These are the activations of a small network on made-up records, seen along a few directions, one row for each record.
Records have a field called FUTU. Each example row is followed by its value.
The word absent means that the record has no FUTU.
Other fields move the rows too, some of them a lot.
In the rows, 500 means zero.
Strong random noise was added to every row along 16 fixed directions; ignore it. To show where, here is one row again and again, with new noise each time:
595  608  645  574  704  528  402  484  541  392  620  383  690  533  461  477  483  449  484  685  374  486  604  592  571  455  310  424  285  485  517
370  462  523  696  365  547  603  492  567  748  279  599  567  508  619  402  313  335  643  515  441  351  470  347  757  414  530  402  581  592  548
430  447  446  560  381  457  437  596  536  559  488  618  574  569  525  474  503  369  692  392  614  461  443  450  615  564  451  392  627  471  691
518  488  602  589  512  566  416  547  566  355  538  401  487  599  433  604  415  727  387  584  667  497  553  771  496  682  602  327  583  381  375
323  450  491  495  650  564  533  610  414  849  543  599  459  411  432  475  482  561  265  635  445  297  606  596  237  554  670  516  535  684  516
457  578  465  489  417  491  308  370  294  538  710  562  501  414  440  543  477  456  514  576  727  561  525  498  549  540  672  440  361  492  539
400  334  489  610  537  577  502  532  356  742  439  596  471  301  450  386  629  545  440  631  533  321  547  613  527  630  720  499  601  619  419
533  448  454  523  522  603  388  474  515  320  433  321  346  578  280  548  571  530  428  656  528  371  394  578  507  457  537  499  567  330  481
578  470  603  527  322  650  383  664  619  649  220  593  611  586  521  220  501  129  556  505  314  413  528  409  498  457  286  591  688  425  675
460  453  552  718  518  579  621  412  400  759  595  626  609  655  577  577  216  368  569  488  442  324  668  382  689  570  472  462  431  573  519
503  451  507  404  285  512  538  457  397  340  654  405  456  341  563  468  698  438  513  594  554  458  525  333  655  425  595  604  325  678  397
417  521  517  626  543  501  621  347  615  428  425  483  609  555  416  519  402  351  575  570  428  426  394  360  712  342  463  406  479  630  683
355  636  386  551  771  245  244  487  647  521  480  565  531  516  454  495  230  664  654  400  678  668  391  615  558  581  576  240  484  300  523
402  603  517  540  452  281  437  567  723  471  263  549  519  392  578  399  607  541  820  370  562  673  286  540  736  433  365  354  497  373  475
511  638  571  670  616  651  725  330  561  316  544  328  491  575  377  682  349  686  368  633  433  558  502  642  539  542  566  453  371  599  429
493  462  559  449  634  378  264  617  342  548  361  425  426  351  467  582  653  432  480  630  527  525  495  544  439  455  543  516  764  210  390
440  603  271  710  506  597  581  463  530  483  477  487  557  462  493  408  368  490  693  475  489  575  381  483  665  590  604  425  434  639  674
403  524  492  676  453  503  655  482  510  532  409  556  347  463  550  589  477  870  515  388  545  539  532  727  623  646  647  542  290  561  166

578  349  299  595  654  589  322  616  356  603  444  573  390  534  406  363  549  614  519  410  445  372  582  703  417  736  551  678  483  355  409 -> burop
384  388  387  522  598  397  498  358  647  277  438  365  409  527  364  571  316  605  470  548  658  469  304  407  654  474  750  289  751  468  529 -> guf
525  372  675  379  155  453  586  468  586  420  460  549  383  733  545  603  641  660  558  347  672  337  489  597  555  444  387  539  411  386  306 -> lirev
486  364  355  606  694  525  526  258  541  371  567  515  522  493  272  374  460  523  524  559  529  380  405  471  664  597  643  459  452  634  581 -> tutin
510  555  654  448  498  538  373  546  697  749  349  530  488  448  432  214  610  448  576  646  468  396  358  629  471  414  267  343  523  349  511 -> tutin
423  597  443  461  553  368  257  438  499  441  186  493  409  313  480  406  413  484  434  560  475  666  430  464  526  304  728  592  487  412  381 -> guka
438  599  472  313  683  348  333  517  493  416  571  478  469  352  373  555  573  616  358  521  625  747  438  614  202  518  639  457  585  462  559 -> mot
529  474  607  607  606  596  369  689  476  608  391  576  565  509  502  421  561  597  313  579  351  411  701  811  378  570  464  568  394  521  404 -> guka
450  496  578  535  212  471  382  601  589  479  435  638  636  528  618  427  543  433  556  435  597  489  551  513  622  440  447  412  460  595  577 -> togir
540  472  352  576  494  493  532  430  467  434  493  409  352  542  586  548  347  581  602  411  467  522  516  371  682  538  545  579  452  405  282 -> togir
528  531  628  525  451  518  742  481  704  560  294  730  577  518  493  368  633  526  439  258  270  655  521  581  400  543  290  695  451  712  544 -> burop
509  447  305  699  621  606  572  519  326  570  380  591  453  554  445  563  513  552  479  388  303  435  568  587  470  543  540  727  404  592  523 -> fezos
558  687  636  497  392  552  627  374  463  403  625  465  633  550  498  641  614  424  554  567  476  586  476  523  518  327  307  478  265  598  650 -> fezos
404  640  424  442  312  533  679  528  346  874  511  620  211  519  525  724  521  541  544  330  506  607  410  458  266  508  458  640  511  401  485 -> guf
484  477  420  527  495  604  374  461  508  525  449  356  527  561  465  392  413  422  489  727  477  234  427  447  545  259  543  392  433  494  608 -> fezos
530  538  507  561  422  550  504  637  541  352  455  424  621  549  564  525  558  538  541  520  497  501  504  648  505  506  482  458  483  557  581 -> lirev
626  604  401  450  520  472  316  647  473  371  495  437  540  619  642  488  268  339  510  365  379  679  639  338  419  513  413  665  504  335  503 -> absent
481  427  579  612  530  496  526  500  461  493  302  600  538  547  439  590  573  557  434  452  488  479  513  679  465  527  529  535  632  472  502 -> tutin
403  593  451  505  395  416  556  445  462  631  346  638  411  397  559  545  389  503  572  329  574  750  418  421  500  563  640  566  653  454  460 -> guf
562  702  546  591  647  556  748  620  552  385  660  316  704  555  621  653  409  448  613  516  353  678  518  515  482  571  289  405  503  585  696 -> rubi
604  369  422  549  578  532  329  558  385  272  619  471  650  638  444  530  618  423  481  545  487  359  602  573  528  479  450  537  418  513  679 -> guka
444  576  479  319  553  412  645  424  396  537  794  478  376  578  467  755  488  541  439  439  522  487  527  378  340  413  425  609  294  563  502 -> rubi
437  406  403  226  834  272  284  539  473  593  714  473  431  443  483  454  400  613  412  508  586  420  561  434  272  551  605  500  542  385  386 -> lirev
407  386  559  568  555  387  626  572  602  531  533  665  647  457  594  454  532  673  536  345  566  502  574  623  570  677  523  407  508  689  459 -> absent
672  599  453  492  682  684  497  440  500  686  561  414  454  530  410  275  425  340  562  598  223  460  505  429  410  527  261  644  310  398  526 -> rubi
354  542  596  567  581  341  595  548  588  622  488  634  726  402  591  540  552  571  585  478  551  532  468  581  557  457  487  270  532  682  625 -> absent
403  590  466  365  421  527  469  439  610  692  327  548  317  495  471  335  336  621  363  485  492  495  433  528  292  404  648  577  416  494  387 -> burop
526  636  479  477  264  337  417  547  452  360  350  567  501  469  692  586  508  436  674  231  556  843  507  412  572  433  478  640  449  399  446 -> mot
579  591  399  580  585  615  431  347  405  463  367  334  373  494  353  520  509  512  506  636  420  528  372  555  490  388  519  549  500  292  480 -> togir
537  471  396  662  497  597  521  530  398  445  251  538  422  516  463  485  590  597  461  416  343  492  559  664  493  512  577  782  353  529  374 -> mot

Which value of FUTU does each new row have?
519  550  506  467  255  510  378  629  668  536  430  602  675  545  685  256  378  444  645  381  586  579  519  522  495  552  481  395  491  549  619 -> lirev
383  524  454  611  470  548  620  544  626  602  335  355  427  534  665  512  168  567  470  595  444  388  454  364  563  385  654  348  631  540  398 -> tutin
537  494  492  458  502  485  489  403  503  258  454  394  522  339  438  412  637  400  463  607  437  560  421  376  593  373  570  573  481  631  530 -> tutin
462  503  486  673  583  520  708  200  480  561  431  664  620  444  482  447  378  452  590  452  426  552  493  419  721  506  580  533  378  724  568 -> guka
421  446  392  652  867  431  459  495  270  894  494  601  398  474  476  614  437  652  474  493  385  372  567  613  435  547  510  544  452  341  366 -> guf
464  595  503  425  281  573  575  547  343  667  786  533  424  611  645  712  365  600  390  447  629  504  653  498  330  554  564  508  357  587  438 -> fezos
532  383  700  546  393  558  523  586  462  523  483  608  550  522  574  511  510  563  361  464  533  451  706  629  478  668  563  564  563  557  336 -> tutin
524  510  452  605  521  554  351  342  441  575  530  540  511  415  495  328  440  510  567  607  500  438  531  515  698  447  559  477  174  529  406 -> guka
536  528  331  508  466  457  441  767  414  308  455  413  807  174  759  290  679  248  612  529  369  733  524  333  536  461  595  545  650  802  780 -> guf
428  467  515  568  695  376  445  604  514  508  572  533  764  330  642  409  514  555  508  557  499  493  607  578  579  542  589  341  441  722  536 -> absent
